These are the activations of a small network on made-up records, seen along a few directions, one row for each record.
After each row come some of the record's fields: Suzun, Zon, Rudoz, Dob, Nebi.
A field that a record lacks is left out.
Other fields move the rows too, some of them a lot.
Strong random noise was added to every row along 5 fixed directions; ignore it. To show where, here is one row again and again, with new noise each time:
[-377  142  -43  -90  -67 -112  -70 -146   99  -87  164   18 -120  248
  380  128  178  285 -368  103 -238  -90  208 -221]
[ 405   22  -63  196  372  100  107  396  132  321  309 -199   22 -211
 -508  138 -174 -185   10 -224  -51  228 -215  275]
[  -5   38  214  100 -129 -156 -101  142   47   66  142  295  -94  306
  -17  527   20  149 -239 -236 -294   26  289 -262]
[-235  117 -126 -295  136   43   -4  -14  -16 -219  -94  -17  -83 -340
  177   49  -11   95 -126  184   57  112   35 -377]
[ 184   99 -125   57  139   74  117  166   -3  149  176 -144 -196  -42
 -118  115  -44   49 -239   41  -71  174 -176  141]
[   7  101  -81 -264  254  101   28  198    9 -129 -106  -17   -4 -572
 -161  175 -182  -60   34   17  144  263  -54 -380]
[ -46  238 -214 -471   72  174  131   68 -175 -280 -315  -43 -287 -641
   67  194 -184  129 -196  314  257  383 -201 -514]

[ -65    2  127   44  -37 -147 -113  146   20   15    3  257    3  164
  -10  307  -23    8  -50  -99 -146  -71  184 -290]
(Suzun k2; Zon e2)
[ -81  -93 -126  -77   47   62   30  -78 -454 -353 -206  182 -498  193
  589 -157  237  211 -283  502  -49 -151  -66  -25]
(Suzun k1; Zon e4)
[  67  -99  193  100  102 -122  -98  244   33  138   -7  157  147 -204
 -182  143  -97 -121   64 -122 -115  137  325 -280]
(Suzun k2; Zon e2)
[-273   76 -182  -81  -45 -188  -21 -116  151  -84  -79 -102  132   72
  276 -265  121  -20   34  262   43 -223   73  -50]
(Suzun k1; Zon e3; Rudoz n1; Dob l2; Nebi c1)
[  53  -34   32  -88  221  183   52  -62   97  -18   51 -188  187 -406
 -212 -179 -106 -117  215 -175  128  146  -39  123]
(Suzun k1; Zon e4)
[ 214 -349   -1   98 -243  107   12 -208 -551 -201 -390  261 -220  236
  180 -409  182 -138  245  244  231 -249 -208  433]
(Suzun k2; Zon e1)
[-300  334 -232 -128 -305 -143   98 -249  164   76   51 -304 -102  221
  354  -56   98  298 -439  309  -56   -2  -11  -99]
(Suzun k2; Zon e3; Rudoz n1; Dob l2; Nebi c1)
[ -53   -2    4  -15  158  -93 -150  242  -17 -154  -13  147  -23   88
   57  113   50  -40   93  -28   -2 -206  -12 -245]
(Suzun k1; Zon e1)
[  -9 -266   51   81  180  -83  -90  108 -226 -167 -181  229   -7   34
  193 -224  114 -138  192  197  -16 -238  112  -35]
(Suzun k1; Zon e3; Rudoz n2; Dob l1; Nebi c1)
[ -12  -15  169  -27 -251 -113  -72  -34  135   15 -185  172  263    6
 -171  187 -113 -108  251 -220   79  -59  146 -230]
(Suzun k1; Zon e3; Rudoz n1; Dob l1; Nebi c1)
[ 170 -105  -53  193 -161 -139    4   84 -172   39 -121  203 -161  396
   34  -53  114  -98   20  178  -13 -215 -141  299]
(Suzun k1; Zon e2)
[ 146  -35   87  -64   71  -55   -3  177   40   -4 -173   71  158 -340
 -227  116 -154 -174  183  -92  103  141  139 -280]
(Suzun k1; Zon e3; Rudoz n1; Dob l2; Nebi c1)
[-343   -6    7  179  167  -64  -45 -255  381  224  558 -293  274  290
  171 -252  193  130 -166 -182 -361 -166  267  316]
(Suzun k2; Zon e4)
[ 134  241 -208 -232   39  243  141   28 -140 -153  -23 -125 -327 -154
  -76  208 -110  148 -197   29  193  201 -436  -50]
(Suzun k1; Zon e1)
[ -49    6  -58  -59   43  -16   43  -47  -14   -8   61  -50  -83  -48
  113  -54   55   55 -142   90  -62   47   85   -9]
(Suzun k2; Zon e4)
[ 274   66  157   10 -339   48   86  -22  -28  139 -181  124   23 -102
 -346  397 -216  -14  -12 -216   62  339   60  -75]
(Suzun k1; Zon e3; Rudoz n1; Dob l2; Nebi c2)
[ 197  171  -38   77 -193   -7   53  145  -69   52   80   20 -293  283
  -29  280   -2  174 -253  -32  -32   43 -216   85]
(Suzun k2; Zon e1)
[  66  -55 -149 -125  -50  -42   69    1 -131  -83 -335   -7  -30 -232
   26 -295  -33 -156  178  349  249  -15 -160   48]
(Suzun k1; Zon e3; Rudoz n1; Dob l2; Nebi c1)
[ -75 -208  -11   74  240 -130 -103  153 -118 -127 -125  126   65  -27
  177 -269  108 -168  186  237  -26 -243  110  -47]
(Suzun k2; Zon e3; Rudoz n2; Dob l1; Nebi c1)
[ 312   -3 -255  108 -133  114  282 -150 -168  224    4 -347 -252   38
   -4 -440    8    6 -181  355  104  118 -365  659]
(Suzun k1; Zon e3; Rudoz n1; Dob l2; Nebi c1)
[ -54  186 -224 -485   33  150   53   35 -100 -402 -409   -4  -25 -616
  -91   33 -182  -92  244  156  492  145 -344 -347]
(Suzun k1; Zon e1)
[ 403  -68 -220  240  448  203  238  171  -31  320  327 -420 -108 -131
 -233 -344  -38 -136  -97   87  -35  147 -353  680]
(Suzun k2; Zon e4)
[ 239  217 -336   24  131  202  212   36  170  164  230 -516    1 -118
 -331 -248 -102  -87   64  -52  245   78 -638  594]
(Suzun k1; Zon e1)
[-641  360  -25 -348  -78  -49 -125 -216  302 -279  187 -101  -28   33
  496  238  105  480 -377   -3 -158  -41  232 -598]
(Suzun k1; Zon e4)
[  43   54  290  192    3  -79  -93  145  300  286  288   90  305   87
 -420  520 -192    4   31 -566 -272  180  277 -166]
(Suzun k2; Zon e3; Rudoz n2; Dob l1; Nebi c2)
[ 173 -246   51  117  113 -114  -24  150 -159    1 -187  154   84 -114
  -30 -186   29 -256  185  107   21  -59  207  -15]
(Suzun k1; Zon e3; Rudoz n1; Dob l2; Nebi c1)
[-188 -131  -96  -35   98  -17   15 -132 -281 -228 -140   44 -197    4
  502 -380  176  101 -164  460  -73 -118  140  -31]
(Suzun k2; Zon e3; Rudoz n2; Dob l1; Nebi c1)
[-179   61  -60 -189 -127 -140  -31  -38   79 -146 -265   56  181 -130
   91  -49  -40  -88  158  153  203  -64   38 -313]
(Suzun k2; Zon e3; Rudoz n1; Dob l2; Nebi c1)
[ 283  -28 -167  108   81   -5  118  234 -276   30 -142  -23 -312   23
   59 -127  -12  -44 -121  400   44   13 -266  180]
(Suzun k1; Zon e3; Rudoz n2; Dob l1; Nebi c1)
[-237  241   75  -62 -249 -274  -92   96  159  -48   16  155  -73  314
  203  465  -11  276 -272   14 -204  -71  183 -483]
(Suzun k1; Zon e3; Rudoz n2; Dob l1; Nebi c1)
[ 390 -143  -27 -101  179  447  130   34 -383 -234 -191  -13 -245 -346
 -186 -132  -90  -97  253  -72  357  133 -466  258]
(Suzun k1; Zon e1)
[ 505   18  249  174 -517   61   60   73 -203  124 -110  269 -205  297
 -407  508 -175   42  -20 -396   55  199 -150  171]
(Suzun k1; Zon e1)
[ -97    7  122 -161 -172  -34   -9 -118  -59 -124 -235  127    7 -150
  133  107   -5   81  -39   43   43  109  246 -368]
(Suzun k2; Zon e3; Rudoz n1; Dob l2; Nebi c1)
[  28   42   85   85 -145  -41   45  -51   -8  162  138   31 -130  158
   39  214   -2  188 -347  -43 -234  170  183  -10]
(Suzun k1; Zon e4)
[-151   58  -28  -69 -312   -7   54 -328  -30  -90 -134  -21  -92  220
  314 -106  122  181 -134  201   50  -38  -17   16]
(Suzun k2; Zon e3; Rudoz n1; Dob l2; Nebi c1)
[ 116  -89   63   46  171  210    6  -51   76  -33  212  -88  163  -20
 -264  -70  -26 -113  311 -437  104  -84 -174  310]
(Suzun k2; Zon e1)

Here are new rows. What are their fields?
[-323  -96   85 -185    3 -163 -133 -115   -1 -312 -223  211  165 -122
  331  -82  105  -24  124  118  -18 -166  439 -463]
(Suzun k1; Zon e3; Rudoz n1; Dob l2; Nebi c1)
[ 299  121   37 -113 -101   56   28  260  -49  -81 -188  180  -23 -197
 -436  438 -225 -118  225 -239  262  165 -277 -153]
(Suzun k2; Zon e1)
[ 285 -145  157   97  -58   99  -22   87 -222 -108  -54  304  -89  163
 -225  220    3  -98  200 -299   77  -54 -111  162]
(Suzun k2; Zon e1)
[  91  -73  -65  114 -189   83  128 -179 -468  -26  -62   93 -614  472
  477  -52  225  318 -547  429 -192  -19 -102  244]
(Suzun k1; Zon e4)
[  47  318 -114 -121  -43  130  126   36   51   13  174 -141 -301   68
    9  350  -57  283 -366  -22  -34  198 -251  -25]
(Suzun k2; Zon e4)
[-126  175 -406 -116  472  139   98   45  299  110  172 -583  270 -517
 -186 -414 -113 -178  162  178  195   98 -378  233]
(Suzun k1; Zon e3; Rudoz n2; Dob l1; Nebi c2)
[ 242  -70   -7   -1 -158  -43   30  149 -268   31 -331  162 -141  -93
 -114    0  -90 -139   72  177  174   75 -113  -64]
(Suzun k2; Zon e2)
[ 245   94  195  147 -622  -92   95  -87  -87  228  -42  196 -273  578
  -59  438  -54  250 -270 -122 -131   58  -49  108]
(Suzun k2; Zon e3; Rudoz n1; Dob l1; Nebi c1)
[ 180   96 -134  -27  291  207   73  145    1   -4  206 -159  -72 -102
 -249   85  -77  -37   26 -195   96   66 -350  156]
(Suzun k2; Zon e1)
[-309  -93   40  112  415 -100 -149   44  314   71  318 -163  416 -145
   47 -289   52 -115  156 -118 -206 -151  346  -44]
(Suzun k2; Zon e3; Rudoz n2; Dob l1; Nebi c1)
[-101   18  -90  -59  166  134   49 -115   42   -7  112 -215    5 -182
  115 -227   41   57  -69   94   -7   65  -28  141]
(Suzun k2; Zon e4)
[ -45  126  -16 -169 -192    3   46 -110  155   33 -115 -105  122 -170
 -135   40 -153   12  121  -31  163   76 -113 -107]
(Suzun k1; Zon e3; Rudoz n1; Dob l1; Nebi c1)
[-228  -85  -72    1  220   84  -23 -161  -44 -107  201 -130  -89   87
  372 -352  226  123 -137  133 -121 -182   64  130]
(Suzun k2; Zon e4)
[-192 -147  121  190  -46 -225 -118  -60  -37   39   58  229   19  345
  237   -1  165   43 -166   84 -326 -158  412  -65]
(Suzun k1; Zon e3; Rudoz n2; Dob l1; Nebi c2)
[  70  152   -6  101   -7   -2   80   84  132  183  213 -167  -18   84
 -102  171 -118  128 -163 -103 -129  118  -69   40]
(Suzun k2; Zon e3; Rudoz n2; Dob l1; Nebi c1)
[ 226   86 -203  179  252  104  170  168   79  281  327 -378 -153    6
 -125 -169  -38   19 -220   90  -75   82 -309  386]
(Suzun k1; Zon e2)
[-379 -112   56  -19  418  -67 -208   16  225 -118  206  -43  307 -120
  207 -234  137  -58  160  -58 -147 -244  313 -168]
(Suzun k1; Zon e4)
[  35 -304 -122  190  487  123  -51   57 -128  -62  130  -89    3   21
  125 -568  257 -223  213  160   -6 -295 -131  499]
(Suzun k1; Zon e4)
